Each row below holds a small network's activations on one input, seen along a few directions.
In each table, some parts of the input vary, and every possible input appears once, in random order.
Descriptions start from the smaller parts, as in this example, which fits no table here: line(6) and (point or ring(9) or (values(3) and ring(8))).
Shared parts are said once, and a part with two or three values counts as separate values.

Other details of the inputs shift rows strongly along three fixed directions, in all tables alike. That doesn't count.

A family of inputs:
R1: [ 15  -9  32 -31   0  17  13   5  -1 -29  -9 -34  44]
R2: [  0   5 -11 -54 -15 -16  17   4 -22  18  15 -16 -10]
R3: [ -1  -6 -14  18   8   4 -14   2  22 -11   2  30 -43]
R4: [-17   0 -10  27   2 -13 -15  23 -14  20  -9   3 -34]
R5: [-34   2 -28   6 -15 -21  -9  34 -22  10  -1 -15 -47]
R6: [ 40 -21 -18  51   6 -14   1 -35  22   3  -1  28 -12]
R7: [ -9   2   5  44   6  12 -11   7  21 -22 -27   0  18]
R8: [ 41  -8  27 -19   0  16  12 -23  17  -3 -18  -2  39]
R9: [ 27 -16  12  41   9   6 -17 -13  21  -7 -27   8   9]
R10: [ 35 -11  -7 -31  -6 -20  12 -20 -15  23  24  13  -2]
R11: [ -4   2  16  46   6  10 -20   9  15 -16 -28  -4  15]
R12: [ -9   2  26   9   1  31   9  18  -7 -47 -11 -37  39]
R13: [ 52 -13  -5  -2   4  -7  22 -46  14   6  14  19  16]
R14: [ 11  -1  19  27  10   7  -6   0  12  -2 -15   4  22]
R15: [ 36 -10   7 -29  -5  -9  17 -43   6   3  20  -3  24]
R16: [ 36   2  28 -15   0  13  13 -24  20   0 -12   4  46]
R17: [  4  -5  26  20  20  45  -8  18  23 -53 -12   4  10]
R18: [-31   3  16   9  -6  13  -9  40 -10 -40 -26 -46   7]
R19: [ 16  -8 -15 -28  -9 -22  14 -40   2  24  21  19   1]
R20: [-35   8  -4  -6   3   8 -15  26   2 -17   7   0 -42]
R21: [-22  17  15 -81  -8  22  17  16  -3 -15  16 -16  -4]
R22: [-23   8  18 -66 -24   7   6  15 -14   7  -5 -40  15]
R23: [ -1   2 -27  20   4 -11   5 -14  -3  10   5  17 -17]
R24: [ 34 -11 -12  49  20 -12  -8 -29  20  17   0  42   4]
R25: [-37  18  -4  -5  -2   6  -5  29 -20   3   4 -13   6]
R26: [-39  19 -17   9  -8 -11 -15  35 -29  30   8  -2 -32]
R27: [-10  12 -32  29   5 -19  -5   2  -3  27   2  25 -29]
R28: [-13   4  -3 -67  -1  -2   7   5  -7  15  38   9 -29]
R29: [-50  10 -31  13  -6 -21  -9  19 -25  11   9  -4 -40]
R30: [-17  -1 -24  33   4 -15  -3  13 -15   5  11  -2 -31]
R31: [  5  -3  -4 -29   0 -13  16 -23 -11  15  22   6  10]
R32: [ 16  -3   6 -35  -8  -3   3  -8 -14  28  10   2   6]
R33: [-35  13  28  24   4  29 -12  30   9 -46 -34 -35  40]
R34: [  8  -1  -5 -32  -2  -7  15 -23 -15  14  26   7  15]
R35: [ 14  -6 -10  56   3 -11 -16  -9  21  17 -17  28 -16]
Each input here is: ring(5) and (point or ring(6)).
Changing only the ring(5) part turns R5 into R18. The same change can be made to R6. Which row results?
Answer: R15
Which other rows agree with R34 in the ring(5) part? List them by row number.
Answer: R10, R12, R17, R25, R26, R32
Start at R14 and move only the ring(6) part, one step at a time. The first step leads to R4. Which rows follow, in order?
Answer: R1, R30, R31, R24
Change only the ring(6) part in R23. List by row number the other rows that result.
Answer: R2, R8, R13, R16, R27

A family of inputs:
R36: [ 35 -12 -27  50  15   3   6 -37  25  -7   2  42 -14]
R37: [ 39  -6  28 -35  -4  10  -6  -8  14  12   2  12  11]
R38: [  7  -1   5  56  16   2 -39   6  28   2  -7  36 -19]
R39: [-28  -1  29   1   6  34   1  14  20 -69 -22 -44  38]
R40: [-50  19 -15  54   9  18 -16  46   6 -26 -29   6 -31]
R41: [ 27 -10  -1  70   1 -18 -10  -3   1  11 -38  -4  17]
R42: [-27   7 -18 -13  -7 -15 -16   3   6  14  12  13 -33]
R43: [ 20  -5 -26 -79 -23 -36  27 -30 -14  42  43   9 -36]
R44: [ -3  -4  36 -27 -11  34   5  15  16 -36 -31 -27  23]
R45: [-34  12   3 -22 -22 -26  -1   1 -36  34   6 -34  22]
R46: [ 81 -37   5   4  18  -2  18 -46  17 -12  10  21  17]
R47: [-32  29  18 -26 -19   9  19  24 -26   0 -20 -57  68]
R48: [ 42   5  29 -36  12  20   9 -26  18  16   8  31  34]
R49: [-41  -9 -41  38  11 -22 -17  21 -32   8  26   6 -66]
R50: [-34  14 -27 -35  -1 -12  18  20 -43  11  39  -9 -30]
Describe the family of inputs behind these rows.
Answer: values(3) and (point or line(4))
Changing only the values(3) part turns R48 into R38. The same change can be made to R36. Which row results?
Answer: R39
Which other rows agree with R44 in the values(3) part? List them by row number.
Answer: R37, R41, R43, R46

A family of inputs:
R51: [-11  -4  14  64  13  28 -26  31  22 -36 -44  -6 -15]
R52: [-22  16 -32 -17 -20 -20  18  14 -29  21  15 -14 -24]
R53: [ 59 -25  -3  16  14 -10   2 -62  27   7  25  49   8]
R54: [-60  29 -10 -46 -10   9   4  37 -30  12  15 -18 -30]
R55: [-12  13 -31  41  -2 -11  -8  13  -6  23  -7  24 -42]
R56: [-13  10  -7 -43  -4 -18   2  -8  -9  39  33  12 -14]
R57: [-62  13  -8 -44 -11 -13  -5  38 -35  -3  23 -30 -29]
R58: [-12   7 -20 -36 -10 -17  12 -18 -23  24  41   5 -12]
R59: [ 29  -5   6  -7   6  14  22 -26  11 -19   6   1  25]
R60: [-20   2   1  83   7  16 -11  21   3 -41 -32 -16  14]
R61: [-39  -1 -19  63  11 -10 -27  31  -6 -13   0   2 -55]
R62: [ 38 -18 -41  51   2 -30 -10 -20  11  22   4  35 -52]
R63: [-55  19  -5 -56 -10   1  -5  49 -23   6  12 -18 -40]
R64: [ 39   0   5 -37   5  -8  18 -50  11  33  26  24  31]
R65: [-16  -8   0  66  19  27 -11  33  15 -61 -30  -6  -5]
R66: [ 32 -20 -39  45  15 -28  -7 -15  13  11  11  45 -54]
R67: [  8 -11  19  84  24  28 -22  44 -15 -28 -31 -15   9]
R68: [ 29  -4  22  70  20  18  -4 -11  30 -30 -46   8  58]
R69: [ 70 -23  12 -33   9  -9  12 -29 -21  36  25  18  30]
R70: [-50  11  25  14  11  48 -15  56   7 -59 -34 -25   7]
R71: [-39  16  31 -32   1  40   0  37   1 -34 -10 -27  10]
R72: [  1  -7  52 -44 -12  24  15 -13   3 -32 -15 -49  72]
R73: [-47  14 -12 -45 -22 -12   5  38 -32   6   9 -45 -35]
R74: [ 57 -30 -10  30   7 -12   6 -41  24   4 -14  26  10]
R75: [ 23  -1  29 -73  -2  13  15 -16  13   4  16   2  14]
R76: [-14  14   5 -28  -6   8  12  11 -10   0  -9  -9  12]
R77: [ 36 -16 -51  43  10 -53   0 -51  -3  53  26  59 -37]
R78: [ 20   9  22 -61  -8   8  27 -23   0  13   5  -4  33]
R79: [-10   2  13 -38  -7  10  -3  16  -1  -4 -10 -15  -3]
R80: [-33   4 -18 -17 -23 -26  -5   7 -29  29  13 -16 -24]
R81: [ 29 -30  23  71  16  17 -13 -21  30 -41 -41   2  43]
R82: [-41  11 -17  62  11  -9 -32  41   0   3 -10   8 -48]
R83: [ 14   7  23 -61  -8   6  13 -22   8  12  22   1  38]
R84: [ 44 -25 -39  38   8 -51 -14 -53   6  51  27  54 -56]
R85: [ -5   1   9 -31  -4   5  12  12  -2 -19   8 -22  -5]
R86: [ 26 -12 -30  48   0 -20 -18 -18  15  40  -7  50 -46]
R87: [-44  15  29  30   0  24 -21  48   2 -36 -41 -47  18]
R88: [-15   8 -23  41   4 -19 -26  19   3  20   4  23 -43]
R89: [ 49 -23 -53  38  -5 -47  -2 -44   7  56  16  53 -52]
R90: [ 57 -26  23  36   9   7  -6 -44  33 -25 -15  11  34]
R91: [-39  11 -22 -18  -5 -14   4   4 -29  16  32  -6 -26]
R92: [-56  15  25  27   9  36 -18  54   4 -50 -31 -32  24]
R93: [ 31 -16  22  75  20  19   1 -25  27 -41 -30   2  46]
R94: [ 27 -23  28  66  28  30  -9 -22  38 -53 -18  12  32]
R95: [-69  19 -17 -37 -10  -6   4  30 -42   0  24 -29 -17]
R96: [  6  14 -26 -27  -9 -42  13 -24 -18  68  27  21 -13]
R97: [-40   8 -24  62   5 -17 -35  40  -7   8 -24   0 -42]
R98: [ -2  -6  46  10   3  46  -5  19  23 -51 -54 -28  53]
R99: [-19   8 -33  31  12  -2 -14  13  -4  11   0  33 -45]
R100: [-62  25  -6 -44 -12 -13 -10  46 -27  15  14 -24 -23]
R101: [-49   5  24 -21   1  25   0  30 -12 -47  -2 -38  24]
R102: [ 18   3  24 -55 -20  -7  12 -24   1  28   1 -12  47]
R103: [ 28  -1  25 -70 -15   9  12 -18   9  10   6  -6  19]
R104: [ 16  -6 -20   5  -2 -15   3  -2   3   3  15  14 -35]
R105: [ 15  -1  22 -57 -14 -10  11 -24   0  26  -1 -10  48]
R106: [ 33  -9  43 -48  -7  23  15 -27  21  -4 -15 -10  50]
R107: [  4  18  45 -39 -12  25  23  -1   4 -19 -19 -39  86]
R108: [-58  11 -12  28  -3  -2 -21  47 -18 -20   1 -20 -40]
R109: [ 49  -6  -8 -38  -4  -5  30 -48   6  10  29  19  19]
R110: [ -9   1  -4  76  10  16   1  22   8 -40 -36 -17   5]
R111: [ 26   3  14 -14   5  25   8 -20  18 -10  -1  17  24]
R112: [ 31  -2  20  -6  -4   0  -4 -20  18   6 -11   0  31]
R113: [ -1  -3 -18 -41 -20 -25  15 -11 -17  35  18  -9 -19]
R114: [-26  10 -25 -27 -13 -10   8  19 -20   7  27  -5 -38]
R115: [-21  14 -34  46   5 -12 -16  11  -5  23   6  23 -30]
R116: [ 35 -11  32 -46   2  23  28 -28  18 -31   9 -10  45]
R117: [ 16   2  27 -56 -15  -7  13 -26   1  28   1 -14  45]
R118: [ 18 -11  19 -61  -9  -9  12 -29  -4   1  14 -16  31]
R119: [-67  31 -17 -38  -9  -5  -1  39 -34  17  14 -23 -10]
R120: [-10   3 -22  30   5  -5 -22  22   7  10   2  29 -60]
R121: [ 29 -10  11 -65 -11  -4  22 -21   0  -4   8 -19  24]
R122: [-29  11 -34 -26  -6 -14  13  14 -28   9  22  -5 -29]
R123: [ 92 -29   5  26  16  -7   1 -38  -2  33  15  40  17]
R124: [ 32 -12  28  55  23  46 -13  -5  47 -50 -32  24  24]
R125: [ 10  -1 -32  12  -1 -21  14  -9 -10  14   4  10 -14]
Changing only one part turns R106 into R98. The same change can be made to R116. Which row results?
Answer: R65
Changing only one part turns R75 into R63. The same change can be made to R67. Which row results?
Answer: R69
Describe the family of inputs behind these rows.
Answer: values(3) and (point or (values(4) and ring(6)))
Change only the ring(6) part in R100. List by row number the other rows that result.
Answer: R68, R92, R97, R105, R119
Change only the values(3) part in R83. List by row number the other rows that result.
Answer: R56, R92
